A small network was shown many inputs. Here are its activations along a few directions, one row for each input.
Each table varies a few parts of the input and shows all the possible inputs, shuffled.
Descriptions start from the smaller parts, as in this example, which fits no table here: one of 3 separate values, together with either a single point or one of 11 places around a ring or (one of 4 places along a line, together with one of 5 places around a ring).
Shared parts are said once, and a part with two or three values counts as separate values.
(in the rows, 128 means zero)

Other details of the inputs shift rows strongly along two fixed directions, in all tables alike. That doesn't count.

A family of inputs:
R1: [ 93  25 165 119 138  70 155  83 136 131  49 134 103 142 113]
R2: [143 186 126 134 107 143 136 149 126 141 194 116 144 130 111]
R3: [156 236 101 200 160 145 108 165 108 167 196 116 183 112 134]
R4: [138 155 102 126 119 150 133 123 125 119 153 126 139 138 140]
R5: [126  81 106  62 110 158  79 132 147  91  66 167  80  97 160]
R6: [138 141 133 124 109 135 126 141 140 127 150 136 130 127 119]
R7: [156 122 114 129 154 144  80 173 161 107  99 151 115  71 142]
R8: [156 213 102 201 162 139 128 160 121 162 195 116 176 104 129]
R9: [130 229 118 165 121 148 124 139 104 157 221 115 163 147 128]
R10: [135 173 138 144 118 134 125 145 135 132 182 125 136 134 116]
R11: [123 152 107  84 116 168  93 142 126 111 131 134  95 106 146]
R12: [133 201 119 163 126 141 140 132 119 150 211 117 151 139 122]
R13: [116 123 173 195 123  65 202  98  92 182 152 102 204 197  90]
R14: [140 138 119 101 122 169  93 149 138  94 137 142 102 113 147]
R15: [136 112 103  88 115 159 107 133 149 103 115 155  94 100 148]
R16: [144 187  98 119 113 165 129 142 125 133 190 124 128 114 132]
R17: [130 120  96  68 123 173 101 130 142  82 105 132  79 103 154]
R18: [ 93  50 193 152 123  38 192  87 119 163  79 109 147 173  79]
R19: [145  47 126 116 161 123  89 149 153  98  26 157 105  84 151]
R20: [110 116 154 182 125  58 214  76  91 181 140  89 196 197  94]
R21: [127  94 103  56 108 161  85 134 139  96  78 155  80  95 156]
R22: [134 143 121  96 119 166 111 147 126 104 138 124 104 116 135]
R23: [149 120 103 153 166 129 110 139 138 121  92 132 139 101 149]
R24: [114  81 117  56 126 160  66 132 150  81  62 158  56  92 158]
R25: [ 97  86 188 176 139  55 188  90 100 165 113 100 167 189  89]
R26: [136 206 100 130 133 174 115 138 122 114 196 109 125 129 139]
R27: [104  41 182 152 121  46 198  82 103 163  73 111 165 183  93]
R28: [ 92  17 164 112 128  63 171  79 130 138  40 129 109 145 108]
R29: [133 173 112 143 128 144 131 123 122 124 173 117 140 144 136]
R30: [115  72 154  95 125 116 111 127 154 102  81 140  85 117 120]
Each input here is: one of 5 separate values, together with either a single point or one of 5 places around a ring.
Changing only the choice among 5 separate values turns R17 into R28. The same change can be made to R20. Which row results?
> R16
Which other rows agree with R30 in the choice among 5 separate values? List them by row number.
> R2, R6, R7, R10, R18
Which other rows agree with R21 in the choice among 5 separate values? List them by row number.
> R3, R5, R9, R11, R24

A family of inputs:
R31: [144 179 108 134 139 164  81 164 161 119 161 142  94  78 139]
R32: [107 194 110 100  78 170 143 113 102 138 200 104 131 159 127]
R33: [109  82 135 162 133  51 167  78 115 176  92 125 161 152 114]
R34: [127  92 130 154 160 106 154 103 119 142  94 118 129 133 128]
R35: [106 193 155 127 114 128 148 128 111 136 206  97 125 163  91]
R36: [154 114 120  80  97 160 105 160 151  93 102 149 101  98 142]
R37: [111  63 132 105 138 109  86 108 132 117  41 162 101 119 157]
R38: [134 202 128 160 144 133  92 161 136 143 180 116 137 110 119]
R39: [ 98  87 125  69 113 146 130  84 136  90  97 130  64 126 134]
R40: [109 129 129 183 163  94 166 109 112 167 125 117 157 136 124]
R41: [154 171  84 122 140 179 113 148 138  94 152 124 107  97 162]
R42: [131 119 151 180 146 100 170 122 142 139 142 114 156 148  99]
R43: [140 177 149 172 139 113 143 150 121 138 175  93 164 142 109]
R44: [151 146 121 108 146 169  76 170 144  99 132 127  97  87 133]
R45: [116  82 162 162 134  73 167  94  98 142  90 116 168 178 130]
R46: [111  99 119 118 162 124 102 130 129 120  71 132 115 102 149]
R47: [122  74  97  94 133 127 117 120 137 118  73 155 106  94 153]
R48: [141 117 111 135 123 109 163 108 118 134 131 115 153 139 136]
R49: [153 167 131 161 115 113 167 141 122 150 194 107 170 140 110]
R50: [145 141 101 100 121 162  96 166 151 114 146 154 107  72 139]
R51: [118 135 120 167 156 100 136 106 127 154 117 125 131 126 132]
R52: [131  59 153 129 137 101 146 124 153 107  74 131 106 115 124]
R53: [118 134 145 148 152 114 114 154 132 138 125 123 135 109 116]
R54: [117  55 142  91 112 115 115 139 148 124  48 166 105  99 126]
R55: [127  80 121 144 133  89 177  88 126 138 104 122 162 159 121]
R56: [130  55 154 132 148 106 136 123 147 123  72 135 102 110 115]
R57: [131 184 145 175 109  98 145 134 116 183 174 124 176 145  96]
R58: [101 182 129 119  98 153 135 110  93 132 197 106 129 176 127]
R59: [117  86 146 156 141  96 151  98 113 131  93 127 162 174 129]
R60: [116  59 158 108 127 104  82 130 150 115  55 165  95 110 136]
R61: [141 166 157 173 131 124 130 145 103 154 180 119 165 149 108]
R62: [126 189 132  97  90 152 148 127 126 134 225 113 117 144 113]
R63: [115  65 116  92 116 111 105 107 138 128  35 161 105 113 146]
R64: [161 135  97  96 118 170 108 157 163  92 150 145 111  97 134]
R65: [141 168 162 179 122 109 150 142 107 147 183 110 176 164 113]
R66: [116 191 104 102  92 162 149 103 109 134 218 100 127 150 129]
R67: [170 162  93  96 119 187  91 173 145 107 171 141 102  79 137]
R68: [134 176 135 181 121  91 150 130 122 180 191 118 171 137  98]
R69: [143 151  90 107 152 176  89 146 144  82 121 126 111 109 154]
R70: [135 154  84  94 117 176  94 150 126 119 117 154 118  91 159]
R71: [123  55 128 101 160 119 104 116 130 105  36 131  97 113 143]
R72: [123  78 165 155 113  74 179 109 129 152  96 127 170 171  90]
R73: [132 137 117 147 117 122 163 111 115 143 129 120 173 161 123]
R74: [135  85  98 106 151 154 116 119 159  82  77 143  93 105 153]
R75: [127 115 128 130 147 140 110 153 155 120 114 145 100  82 133]
R76: [100  90 151 159 146  87 142 105 100 157  88 136 160 152 133]
R77: [148 143 103 104 137 181  77 146 115 102 124 144 109 110 163]
R78: [147 181 139 161 127 148 121 154 127 125 190 125 162 147 120]
R79: [132  97 141 121 146 127 110 142 158  96  95 127 117 120 121]
R80: [147  83 129  82 108 149 101 148 145 109  78 157  96  98 128]
R81: [119  82 147 153 125  78 177  89  95 172  82 120 171 167 109]
R82: [140 170 117 110 127 184  64 181 139 106 157 158 108  82 151]
R83: [111 183  96  69 111 193  92 131 121  84 167 112  75 121 140]
R84: [102 110 162 101 113 119 156 102 137 118 137 125  85 144 105]
R85: [102 102 144 164 161  67 133  98 116 158  79 114 146 145 122]
R86: [152 195  97 135 106 159 140 141 108 133 173 116 162 136 143]
R87: [116 158 137  73  77 158 132 136 130 124 172 129  98 145 119]
R88: [ 83  83 193 120 101  77 167  95 109 146 127 121 121 196  94]
R89: [143 151 102 113 145 158 101 146 129  92 120 116 114 110 159]
R90: [146 169 104 163 135 126 160 118  99 166 184 106 173 143 122]
Describe the family of inputs behind these rows.
> one of 2 separate values, together with one of 5 places around a ring, together with either a single point or one of 5 places along a line
Changing only the choice among 2 separate values turns R69 into R79. The same change can be made to R55. Which row results?
> R64
Changing only the choice among 2 separate values turns R89 into R43. The same change can be made to R83. Which row results?
> R35
Change only the place on the ring of 5 in R89. List by row number the other rows that result.
> R41, R45, R48, R86
Which other rows agree with R80 in the choice among 2 separate values and the place on the ring of 5? List them by row number.
> R36, R54, R57, R72, R87
Change only the choice among 2 separate values in R46. List by row number the other rows that result.
> R53
Change only the place on the line of 5 in R67. List by row number the other rows that result.
> R49, R50, R64, R68
